These are the activations of a small neural network, seen along a few directions. Each row is one input.
In each table, some parts of the input vary, and every possible input appears once, in random order.
A made-up example of a description, with smaller parts first: one of 3 separate values, together with either a single point or one of 11 places along a line or (one of 4 places along a line, together with one of 8 places around a ring).
Shared parts are said once, and a part with two or three values counts as separate values.
In the rows, 128 means zero.

Other details of the inputs shift rows strongly along two fixed directions, in all tables alike. That doesn't count.

Table:
row 1: [118 145 126 134 145 108  68 153 119 116 161  87  68]
row 2: [109 111 134  90 159 115 219  83 126 130  93 149 119]
row 3: [153 100 123 121 117 151 155 116 145 141 115 166 207]
row 4: [139 110 125 137  86 175  80 124 141 108 159 163 171]
row 5: [146 120 123 142  85 178 113 133 143 130 137 167 202]
row 6: [150 126 123 151  82 170  91 145 138 125 141 149 186]
row 7: [136  98 133 117 103 162 158  88 142 117 121 180 177]
row 8: [134 132 136 118 156  86 175 122 122 150  92 111 105]
row 9: [117 153 127 143 128 113  55 157 116 111 162  84  60]
row 10: [138 124 141 107 165  83 206 108 130 155  82 128 116]
row 11: [138 115 112 139  85 180 119 133 140 129 133 160 211]
row 12: [124 108 128 120 107 159 138  99 135 116 129 162 157]
row 13: [112 151 130 139 130 113  81 146 116 112 150  88  61]
row 14: [118 147 132 138 133 109  70 150 118 115 155  93  63]
row 15: [127 101 139  88 169 105 209  83 133 133 100 153 125]
row 16: [109 153 130 137 134 113  82 150 118 114 156  90  62]
row 17: [149 119 130 131 113 144 134 132 139 139 126 155 176]
row 18: [112 127 109 156  97 139 154 113 107 120 105 151 191]
row 19: [139 114 129 126 109 157 161 115 139 139 115 168 191]
row 20: [153 120 119 142 103 167  88 152 142 131 155 151 198]
row 21: [146 128 125 150  87 171  92 149 141 127 149 152 188]
row 22: [111 169 116 152 128 113  69 181 111 132 146  67  80]
row 23: [119 153 129 142 131 114  55 159 120 112 166  87  60]
row 24: [153 117 120 146  93 167  90 145 143 131 146 151 196]
row 25: [128 136 140 122 151  88 177 122 124 148  92 110 101]
row 26: [141 109 126 134  98 177  84 129 143 109 167 167 175]
row 27: [130 158 129 147 134  98  78 170 118 137 140  80  82]
row 28: [119 151 123 139 142 113  53 162 120 113 171  82  66]
row 29: [108 117 133 100 154 111 194  92 122 128  98 136 105]
row 30: [142 110 124 136  94 175  81 127 139 107 161 161 171]
row 31: [110 165 117 143 138 112  93 174 113 135 140  75  85]
row 32: [118 150 121 139 140 113  54 160 117 112 166  79  66]
row 33: [136 132 136 117 166  87 176 126 128 151  99 112 106]
row 34: [119 116 144 101 158 100 202  86 129 129  96 139  97]
row 35: [104 129 129 105 156 107 177 103 116 125 104 117  87]
row 36: [151 114 133 129 106 153 157 117 144 137 113 168 190]
row 37: [109 117 140  98 160 104 202  87 125 132  98 138  97]
row 38: [106 157 125 142 129 121  64 154 116 111 162  85  60]
row 39: [114 161 119 148 128 109  85 165 113 137 136  74  83]
row 40: [155 120 121 148  94 167  86 149 140 128 147 150 193]
row 41: [130 116 127 138  86 177  89 122 136 107 155 163 163]
row 42: [142 113 130 128 105 154 158 112 139 138 110 168 189]
row 43: [140 114 128 136  91 175  80 129 142 108 166 166 170]
row 44: [125 135 135 121 151  89 178 121 123 148  92 105 103]
row 45: [157 119 124 147  93 166  85 148 143 130 149 155 194]
row 46: [153 111 127 129 120 144 132 130 141 138 126 153 186]
row 47: [132 132 136 115 169  87 175 129 125 152 102 111 106]
row 48: [102 127 127 104 156 105 176 103 118 125 106 114  87]
row 49: [123 108 133  95 169  97 192  90 128 133 101 131 105]
row 50: [122 138 130 137 133 120  73 146 123 114 159 103  83]
row 51: [133 120 120 130 107 156 145 127 132 134 115 147 180]
row 52: [132 157 122 143 149 100  77 175 121 138 147  74  87]
row 53: [122 109 137  98 166  95 194  89 127 133  99 133 101]
row 54: [127 118 137 105 155  99 227  92 126 154  69 139 132]
row 55: [109 127 136 109 153 103 172  99 119 127 105 120  83]
row 56: [101 117 114 143 102 149 150  93 107  99 117 162 169]
row 57: [112 110 135  93 158 115 219  79 128 130  91 151 119]
row 58: [115 125 142 111 152  98 171 101 123 126 107 124  83]
row 59: [126 164 121 154 128 103  57 179 116 136 149  67  79]
row 60: [144 110 127 136  97 173  83 128 144 108 164 165 171]
row 61: [118 155 118 138 135 118 111 160 119 135 131  91 103]
row 62: [135 129 130 114 168  86 172 126 123 151  97 106 112]
Description of these inputs: one of 2 separate values, together with either a single point or (one of 5 places along a line, together with one of 6 places along a line).
Q: The inputs of row 20 and row 15 match in every part but the choice among 2 separate values. If row 19 is changed in the same way as row 20 into row 15, which row does it become?
A: row 37
Q: Change only the choice among 2 separate values in row 7. List by row number the other rows that result.
A: row 44
Q: Change only the choice among 2 separate values in row 47. List by row number the other rows that result.
A: row 26

Table:
row 63: [132 114 143 103 160 101 195  96 131 138  97 140 116]
row 64: [150 106 134 112 133 133 157 115 143 140 116 152 160]
row 65: [140 109 142 101 165  96 189 101 136 145  99 138 118]
row 66: [135 136 114 139 120 150  66 170 133 127 164 113 143]
row 67: [121 107 122 125 102 166 135 100 131 108 133 168 168]
row 68: [130 111 135 118 117 144 155 102 138 122 122 161 150]
row 69: [114 164 132 141 158  70 110 156 108 140 122  61  43]
row 70: [145 112 132 131 103 156 131 116 141 122 131 166 175]
row 71: [139 145 119 160  93 152  58 167 129 126 154 114 146]
row 72: [120 129 117 134 107 163  52 142 129  97 179 129 122]
row 73: [ 97 163 131 137 150  82 109 146 104 127 127  67  35]
row 74: [117 110 120 128  98 166 136 102 127 108 131 166 172]
row 75: [146 109 135 121 127 135 152 111 141 136 119 156 163]
row 76: [123 112 142  98 158 107 196  88 132 134 100 144 109]
row 77: [140 140 122 159  94 150  52 163 132 120 164 120 143]
row 78: [145 113 132 118 128 136 156 117 140 141 114 148 163]
row 79: [101 170 116 136 164  76 127 163 100 145 115  56  59]
row 80: [106 166 119 132 171  75 122 165 107 143 123  55  54]
row 81: [126 134 126 148  94 156  75 142 129 113 155 133 133]
row 82: [131 137 125 152  96 149  84 146 125 118 145 130 144]
row 83: [147 104 139 110 132 137 152 106 142 128 124 163 151]
row 84: [137 103 137 106 129 143 150 100 142 123 129 165 144]
row 85: [134 138 123 154  98 142  85 149 126 127 141 127 150]
row 86: [115 128 118 134 110 159  76 132 126 101 165 131 127]
row 87: [123 125 126 110 159 103 207 111 122 152  84 129 137]
row 88: [116 165 129 136 162  71 113 161 111 142 121  56  43]
row 89: [126 120 127 103 168 104 201 112 128 150  93 128 134]
row 90: [136 140 124 159  90 157  54 158 129 113 162 126 141]
row 91: [142 117 126 135 100 151 144 122 135 136 112 157 188]
row 92: [108 113 131 100 154 111 198  83 122 121 100 140 109]
Q: What do these inputs look like to the network?
A: one of 5 places along a line, together with one of 6 places along a line
Q: The inputs of row 76 and row 86 match in every part but the place on the line of 6. If row 81 is changed in the same way as row 76 into row 86, which row does it become?
A: row 67
Q: Change only the place on the line of 6 in row 83. List by row number the other rows that result.
A: row 64, row 65, row 66, row 72, row 84

Table:
row 93: [142 168 103 176 137  97  84 200 111 150 127  58 139]
row 94: [128 118 121 122 114 155 139 112 134 125 134 164 176]
row 95: [122 143 137 131 154  93 121 132 112 127 122 102  67]
row 96: [131 132 117 141 106 172  59 166 138 111 177 127 147]
row 97: [135 111 127 122 119 166 139 118 140 128 131 160 169]
row 98: [144 102 138 127 115 152 129 103 142 127 132 163 166]
row 99: [125 107 135 123 120 133 149 102 130 128 115 146 149]
row 100: [119 134 134 100 179  87 183 104 119 142  98 107  80]
row 101: [109 128 127 113 152 117 177 116 125 137 111 132 116]
row 102: [119 130 137 123 134 109 177 103 128 128 107 134 108]
row 103: [125 126 132  96 169 100 176 111 126 133 113 120 105]
row 104: [129 115 129 108 151 110 164 102 130 136 106 129 109]
row 105: [121 139 112 145 105 143  63 151 126 117 163 119 123]
row 106: [144 116 136 130 103 158 138 105 145 118 124 162 161]
row 107: [121 120 123 114 124 141 153 108 125 126 114 143 155]
row 108: [144 100 123 112 116 152 133 114 145 120 135 161 167]
row 109: [130 105 118 121 102 157 135 110 133 122 122 157 169]
row 110: [164 171 127 167 108 114  70 217 133 185 126  79 148]
row 111: [128 134 122 156  85 160  57 152 118 107 159 134 145]
row 112: [122 124 136 125 117 128 165 104 128 122 104 135 126]
row 113: [134 134 135 128 123 126 121 131 136 115 137 124 111]
row 114: [121 137 141 116 170  78 148 129 116 127 116 103  63]
row 115: [109 147 130 145 135 103  81 147 117 125 151  93  77]
row 116: [101 154 118 139 134 123  91 162 111 124 144  79  79]
row 117: [130 118 141 115 150 105 140 118 132 128 129 122 106]
row 118: [133 114 130 133 108 148 137 111 129 120 129 175 168]
Q: What do these inputs look like to the network?
A: either one of 2 separate values or (one of 4 places along a line, together with one of 6 places along a line)
Q: Change only the place on the line of 6 in row 109. List by row number the other rows that result.
A: row 99, row 107, row 111, row 112, row 116
